A small network was shown many inputs. Here are its activations along a few directions, one row for each input.
Each table varies a few parts of the input and shows all the possible inputs, shuffled.
A made-up example of a description, with smaller parts first: one of 3 separate values, together with either a single point or one of 11 places around a ring or (one of 6 places along a line, together with one of 8 places around a ring).
Shared parts are said once, and a part with two or three values counts as separate values.
In the rows, 128 means zero.

Other details of the inputs vary at random and push rows far along two fixed directions, the same in every table; ignore that.

Table:
x1: [ 87 134  85 111 141 118 112 143 108 121 166 107]
x2: [161 117 132 116  89  86  50 150  92 154 109 164]
x3: [159 130 169 120 143 136 163 111 155 125 122 142]
x4: [ 75 115  80 145 134 133 115 125 125 138 162 121]
x5: [135 122 162 152 129 126 170 109 154 124 116 155]
x6: [ 78 125  86 137 144 134 118 137 126 146 165 115]
x7: [ 94 134  92 105 138 131 109 134 117 115 171 104]
x8: [172 119 125  99  94  80  46 157  91 155 113 154]
x9: [168 149 154 124 146 147 151 111 154 115 110 141]
x10: [139 118 164 154 104 150 171 115 140 109  88 106]
x11: [ 72 122  89 129 133 126 125 137 117 144 169 118]
x12: [ 55 121 105 144 146 183 204 127 132 103 148  58]
x13: [162 124 169 123 120 163 167 114 138 108 100  92]
x14: [ 88 123  89 117 143 125 131 139 117 141 174 109]
x15: [151 146 154 147 142 138 155 116 146 122  97 152]
x16: [165 149 150 132 148 133 152 118 145 122 103 145]
x17: [158 126 125 126  75  74  37 141  97 143 108 159]
x18: [160 128 169 112 145 138 161 121 150 108 114 145]
x19: [ 96 127  86 112 146 141 108 131 129 140 172 105]
x20: [137 119 160 142 126 123 155 119 145 112 105 159]
x21: [ 71 133  89 129 135 123 116 141 111 121 166 113]
x22: [184 115 132 108  68 101  49 148  80 156  89 106]
x23: [146 142 149 154 129 133 151 107 152 117  97 158]
x24: [157 133 157 133 157 131 157 119 152 133 109 142]
Description of these inputs: one of 4 places along a line, together with either a single point or one of 5 places around a ring.
- Change only the place on the ring of 5 in x11. List by row number the other rows that result. => x2, x6, x15, x21
- Change only the place on the ring of 5 in x8. List by row number the other rows that result. => x1, x14, x16, x24

Table:
x25: [ 92 107  91 111 109 108  80 151  97 152 165 126]
x26: [137 118 146 106 122 143 148 132 120 108 122 100]
x27: [166 108 164 170  55 125 106 124 106 138  50 121]
x28: [142 139 158 124 156 171 199 110 150 102 115  89]
x29: [ 83 132 114 121 171 194 209 120 153  96 154  67]
x30: [ 62 133 114 145 187 154 222 124 156 101 162 104]
x31: [177 145 165 136 131 128 136 122 147 121  86 167]
x32: [ 66 139 121 147 176 159 209 110 165  90 167 103]
x33: [ 99 126  85 124 139 127  99 144 117 142 146 125]
x34: [177 119 165 123 110  92  99 137 115 136  88 169]
x35: [ 84 125  78 112 108 106  82 155  93 129 164 128]
x36: [181 129 190 135 121 113 136 113 144 108  90 170]
x37: [179 147 152 133 115 108 105 127 124 136  94 161]
x38: [100 128  72 121 118 121  59 139 107 141 163 124]
x39: [122 122 137 132 138 124 146 128 138 139 137 129]
x40: [105 137  83 122 117 112  66 132 104 144 158 122]
x41: [ 95 123  76 119 120 115  74 142 100 166 167 114]
x42: [169 140 155 129 110  99 107 134 124 131  98 157]
x43: [102 122  86 123 127 137 107 127 128 136 156 123]
x44: [129 124 131 130 141 141 134 128 142 143 130 137]
x45: [122 121 164 137 148 147 205 105 165  98 125 140]
x46: [181 123 162 129 104 102 110 117 134 139  98 157]
x47: [149 127 148 114 126 141 148 128 126 115 118  92]
x48: [ 95 130  70 119 127 108  74 147  96 156 155 117]
x49: [186 135 172 137 124 123 141 102 149 134  90 158]
- What is each input in this table made of? => either a single point or (one of 4 places along a line, together with either a single point or one of 5 places around a ring)
- Change only the place on the ring of 5 in x35. List by row number the other rows that result. => x25, x34, x36, x45
- Change only the place on the ring of 5 in x39. List by row number the other rows that result. => x30, x32, x42, x46
- Start at x29 and move only the place on the line of 4, one step at a time. The first step leads to x28. Which rows follow, in order? => x47, x26
